These are the activations of a small neural network, seen along a few directions. Each row is one input.
Each table varies a few parts of the input and shows all the possible inputs, shuffled.
A made-up example of a description, with smaller parts first: one of 4 places along a line, together with either a single point or one of 9 places around a ring or (one of 2 separate values, together with one of 5 places around a ring).
Shared parts are said once, and a part with two or three values counts as separate values.
In the rows, 128 means zero.

Other details of the inputs shift rows strongly along two fixed directions, in all tables alike. That doesn't count.
These rows show it; all are for the same input, with only those details redrawn:
[103 115  51 157 213 170 143 132 179  85  94 188]
[ 92 155 184  80 127 110  53 135 106 171 127 107]
[ 96 133 131 112 161 142  98 134 135 131 111 140]
[101 123  53 153 215 158 128 129 174  91  97 182]
[ 94 129 158 101 141 143 100 140 126 140 116 130]
[102 118  66 149 203 163 134 131 171  93  99 179]
[ 94 128 156 101 142 144 101 138 127 138 115 132]
[ 89 150 215  67 101 118  61 141  94 179 128  94]

Rows:
row 1: [173 162 177 122 112 182 189  99 104  93 167 172]
row 2: [115 116 127 140 113 107 101 131 106 119  87 126]
row 3: [118 143 180  69 100 115  52 127 100 176 181 120]
row 4: [ 89 136 194 102  86 112  48 162  79 188 145  93]
row 5: [120 112 106 125 127 148  88 140 121 141 166 143]
row 6: [120 133 126 129 123 110 103 109 134 102  93 125]
row 7: [124 130 130 126  89 127 126 114 116 138 140 144]
row 8: [155 152  55 159 181  48  98  79 136 188 153 118]
row 9: [149 115 159 111  88 153 183 137 139 102 109  94]
row 10: [137 153  75 139 160  49  72 136 118 144 102 104]
row 11: [129 117 136 135 100 158 170 119 150  91 117 159]
row 12: [118 124 115 129  96 128 113 134 116 127 155 133]
row 13: [163 185 161 100 132 143 144 106  98 106 186 173]
row 14: [174  84 157 140 120 127 184 154 140 133  85  92]
row 15: [ 97 137 112 123 174 137  94 130 143 128 111 151]
row 16: [101 126 104 155 125 114 106 153 118 115 120 130]
row 17: [136  99 148 119  77 152 204 132 123 128 145 105]
row 18: [160 163  71 157 175  59  99  77 143 184 158 114]
row 19: [190 179 169 149 144 159 168  73 115 143 187  90]
row 20: [153  71 170 128  89 128 206 137 112 167 136  83]
row 21: [132 122 112 124 101 112 152 119 112 152 144 104]
row 22: [116 155 142  91 140 114  61 122 127 156 165 144]
row 23: [127 179  90 139 135  85  74  97 135 136 136 162]
row 24: [142 104 162 120  76 165 214 136 137 109 137 107]
row 25: [125  80 120 144  77 181 195 131 123 112 121 157]
row 26: [149  90 160 113  92 160 191 149 137  92  86  92]
row 27: [ 96 147 141 123 129  83  65 130 112 122 115 103]
row 28: [123 113 132 104 121 150  95 136 121 144 174 141]
row 29: [114 122  23 163 231 163 137 121 195  76 111 209]
row 30: [168  92 180 135  91 164 219 114 136 147 139  98]
row 31: [ 99 118 115 153 135 114 104 147 126 102 108 126]
row 32: [112 151  97 144 120  77  68 127 100 145 110 129]
row 33: [167  60 163 147 113 135 214 165 131 135  90  96]
row 34: [128 120 129 137 113 148 156 118 153  84  97 148]
row 35: [ 86 138 224  88  83 110  47 161  76 190 129  88]
row 36: [146 118 151 124  91 162 200 135 144 104 127 112]
row 37: [110  95 117 146  93 163 165 154 123 100 135 136]
row 38: [ 98 115  26 187 230 154 130 136 180  75  89 193]
row 39: [117 137 140 113 104 121 117 127 129 113 156 138]
row 40: [182  85 165 138 113 153 198 144 152 121  85  93]
row 41: [172 151 145 142 124 117 147 104 141 162 137 101]
row 42: [157  97 129 149 135  84 157 143 121 166 117  95]
row 43: [ 98 160 145 109 129  84  64 119 121 127 119 106]
row 44: [130 123 108 125 107 101 148 137 112 149 135 101]
row 45: [181 115 162 139 111 147 188 128 152 135 105  98]
row 46: [173 224 118 139 175 109 105  70 103 131 193 116]
row 47: [116 149 116 122 131 116 114 122 146 104 147 147]
row 48: [121 105  96 140 117 157 161 135 145  90 148 158]
row 49: [115 103  29 180 189 165 120 146 160  99 132 184]
row 50: [106 144 129 117 129 114 110 121 143 103 128 132]
row 51: [140 161  65 138 170  52  66 123 130 126  95 106]
row 52: [119  92 121 141  77 162 176 139 114 116 115 141]
row 53: [115 157 108 135 138  66  45 109 110 128  93 119]
row 54: [133  67 158 122  73 150 214 173 106 119 106  93]
row 55: [160 187 160  59 153 121  81 101  88 152 210 172]
- Changing only one part turns row 25 into row 5. The same change can be made to row 34. Which row results? => row 29
- Changing only one part turns row 9 into row 50. The same change can be made to row 21. Which row results? => row 12
- What is each input in this table made of? => one of 5 places along a line, together with either a single point or one of 10 places around a ring
- A walk changes only the place on the line of 5. It starts at row 4 and steps to row 16. List the rest of the walk in order. => row 32, row 54, row 42
- Which other rows agree with row 42 in the place on the line of 5? List them by row number. => row 8, row 14, row 18, row 19, row 20, row 30, row 33, row 40, row 41, row 45

Rows:
row 56: [142 104 163 122  91 134 170 131 121 154 136  95]
row 57: [ 81  86  94 139 144 165 125 158 149  93 112 175]
row 58: [130 101 106 136 152 148 160 147 148 107 106 139]
row 59: [ 77  93 107 133 123 167 132 154 134  88 100 164]
row 60: [126 103 118 139 137 142 167 144 145  95  98 130]
row 61: [132 105 164 129 106 139 153 144 116 143 110 105]
row 62: [156 170  94 139 135  90 100 105 120 138 154 134]
row 63: [129 117 138 123 128 165 161 123 148  98 116 148]
row 64: [133 185  95 132 166 102  82 102 131 130 155 140]
row 65: [125 134 252  80  39  91  94 138  68 186 128  45]
row 66: [130 188 113 124 170  93  58 101 118 157 162 132]
row 67: [128 184  89 126 183  83  42 102 139 149 133 146]
row 68: [153 114 105 143 135 147 182 119 130 113 151 149]
row 69: [149 110 151 127  84 127 164 126 125 140 132  91]
- Changing only one part turns row 64 into row 66. The same change can be made to row 59. Which row results? => row 57
- What is each input in this table made of? => one of 2 separate values, together with either a single point or one of 6 places around a ring
